These are the activations of a small neural network, seen along a few directions. Each row is one input.
In each table, some parts of the input vary, and every possible input appears once, in random order.
A made-up example of a description, with smaller parts first: one of 5 places around a ring, together with either a single point or (one of 2 separate values, together with one of 4 places along a line) or one of 11 places along a line.
Shared parts are said once, and a part with two or three values counts as separate values.
(in the rows, 128 means zero)

Rows:
R1: [142 122 176 163 145 152 131 151  79 120 129 170 110 119 121 112  89 119
 134 153]
R2: [129 102  96 170 111 104  89 113 146 129 133 114 159 106 132 125 145 163
  96  57]
R3: [184 132 154 153 189 131 140 139  86 120  85 134 150 164 153 121 128  97
 128 175]
R4: [103 125 139 144  83 119 121 139 131 158 143 109  86 119 145 117 138 103
 123 159]
R5: [155 171 140 102 129 185 162 148 137 113 124 138 106 152 124 143 173 150
 165 121]
R6: [148 170 145 124 156 150 151 131 132  94  75 142 131 186 172 145 181  98
 144 130]
R7: [113 103 115 166 116 106  92 102 163 113 136 121 166 117 121 122 111 161
  89  57]
R8: [136 139 128 138 139  99 130 110 149 132 104  92 127 160 164 143 150  67
 113 187]
R9: [120 141 139  99 121 124 151 122 158 128 158 102  87 120 120 148 101 129
 125 167]
R10: [116 130  95 101 122  91 128  96 157 127 128 124 113 113  95 133  93 162
 118 144]
R11: [138 117  97 130 146 108 109 107 181 104 138 112 163 109 118 135 103 187
 101  71]
R12: [ 62  97 121  84 128 130 144 139 105 168 147 104 142 111 149 129 124  44
 137 130]
R13: [128 178 161 100 142 173 157 145 145  93 129 150 105 153 120 155 147 153
 160 117]
R14: [ 94 167 177 141 111 175 142 142 129  95 123 163 105 152 127 134 150 124
 154 114]
R15: [143 132  82 116  90 103 103 106 128 165 131 114 119 113 120 109 136 149
 117 146]
R16: [147 129  73 100 111 109 126  95 141 142 133 109 113 116 101 121 126 159
 121 149]
R17: [111  95 146 105 177 159 134 171  45 151 124 155 163 116 143 124 100  76
 153 129]
R18: [171 123 170 128 172 142 136 153 109 123 134 164 113 123 110 136  85 146
 157 162]
R19: [142 128 122 104 112 135 149 120 147 147 155  89  88 119 128 144 138 133
 134 174]
R20: [113 162 159 145 101 169 138 157 115 116 114 151 101 140 141 138 180 126
 164 110]
R21: [106 168 180 119 130 164 150 152 142  77 130 158 108 159 111 145 148 131
 155 117]
R22: [164 116  75 133 134 119 109 105 166 117 143 100 163 112 125 129 130 186
 108  76]
R23: [ 86 118 109 139  90  92 111  99 133 138 128 136 113 126 106 109 100 134
 102 133]
R24: [119 112 111 149 138 103 100 110 169  96 139 111 168 121 107 130  97 170
  90  65]
R25: [192 120 157 139 145 155 123 165  87 159 122 153 115 111 129 120 130 132
 148 161]
R26: [131 142  75 136 147  74 121  83 134 127  88 113 150 150 141 124 145 101
  93 160]
R27: [ 83 118 155 138  92 121 136 126 142 139 150 124  86 121 135 125 111 102
 108 159]
R28: [160 120 158 169 137 148 125 168  70 139 120 158 107 113 131 109 119 121
 146 152]
R29: [154 119 178 143 159 142 140 158  90  98 133 165 112 127 108 122  84 128
 135 157]
R30: [141 134 131 114  92 131 126 134 138 171 147  98  95 116 147 123 142 119
 127 171]
R31: [197 117 148 129 156 160 143 156 102 141 131 149 117 131 113 118 111 145
 160 169]
R32: [ 92 119 111 123 113  84 122 102 144 116 131 126 114 125  85 123  96 146
 105 142]
R33: [165 116  83 143 118 115  94 111 149 136 139 105 165 103 138 125 147 176
  99  69]
R34: [ 82 142 142  83 131 178 157 162  84 123 112 151 159 142 149 149 155  70
 170  81]
R35: [ 91 124 161 123 113 110 141 127 151 118 160 109  90 130 113 141 107 113
 117 166]
R36: [ 88  77  95 118 136 111 110 112 124 131 129 113 222 101 144 122 122 116
 121  46]
R37: [102 117  95 147  85  89  99 110 124 155 125 123 111 115 113 107 136 135
 114 134]
R38: [ 62  90  83  88 122 101 123 113 103 162 125 123 174 112 124 105 110  75
 137 111]
R39: [149 169 155 114 116 177 143 151 125 132 115 142 107 147 140 134 188 142
 166 117]
R40: [157 121  82 160 164  84 110  90 161 109 111 107 194 153 155 128 147 134
  86  85]
Question: What is each input in this table made of?
Answer: one of 5 places along a line, together with either one of 2 separate values or one of 6 places around a ring
Question: Changing only the place on the line of 5 turns R24 into R32. The same change can be made to R11. Which row results?
Answer: R10
Question: Change only the place on the ring of 6 in R13. List by row number the other rows that result.
Answer: R5, R14, R20, R21, R39
Question: Which other rows agree with R31 in the place on the line of 5? List them by row number.
Answer: R1, R3, R17, R18, R25, R28, R29
Question: Change only the choice among 2 separate values in R38. List by row number the other rows that result.
Answer: R26
Question: Which other rows agree with R12 in the place on the line of 5? List them by row number.
Answer: R4, R8, R9, R19, R27, R30, R35

Rows:
R41: [ 86 108 109 101 117 107 133 114 132 147 143 107 131 115 127 129 108  98
 119 144]
R42: [124 101  92 126 131 120 106 122 123 137 127 126 180 108 130 118 125 143
 124  74]
R43: [121 117 110 114 115  96 129 106 145 143 146 106 104 113 109 128 103 135
 112 169]
R44: [141 130 123 149 136 113 116 116 154  97 129 133 137 128 109 130 115 172
 110 101]
R45: [148 102 110 152 135  93 109 115 122 146 126 117 136 113 132 114 102 126
  97 149]
R46: [110  95 107 140 133 100 112 119 106 148 121 120 161 112 143 113 110  95
 108 127]
R47: [ 83 134 122 120  90 128 132 121 134 132 138 116 112 123 127 130 150 115
 124 117]
R48: [106 120 127 135 137 124 120 123 142 101 126 133 162 131 126 132 121 136
 118  76]
R49: [112 143 105 116 126 121 124 114 148 119 110 118 154 148 140 133 161 123
 132  94]
R50: [168 109 100 141 136 118 104 121 143 134 135 122 156 108 125 121 115 173
 111  97]
R51: [123 143 128 134  91 124 128 117 153 131 146 112  87 119 120 133 141 150
 117 140]
R52: [152 153 105 131 127 116 123 109 164 113 115 117 130 147 128 134 152 156
 120 119]
R53: [140 164 226 109 162 220 180 202  55 123 114 182  86 161 148 141 149  68
 204 177]
R54: [178 173 226 123 156 212 177 193  71 120 116 183  57 166 128 136 139 103
 197 208]
Question: Changing only one part turns R43 into R41. The same change can be made to R52. Which row results?
Answer: R49
Question: What is each input in this table made of?
Answer: one of 2 separate values, together with either a single point or one of 6 places around a ring
Question: Change only the choice among 2 separate values in R48. List by row number the other rows that result.
Answer: R44
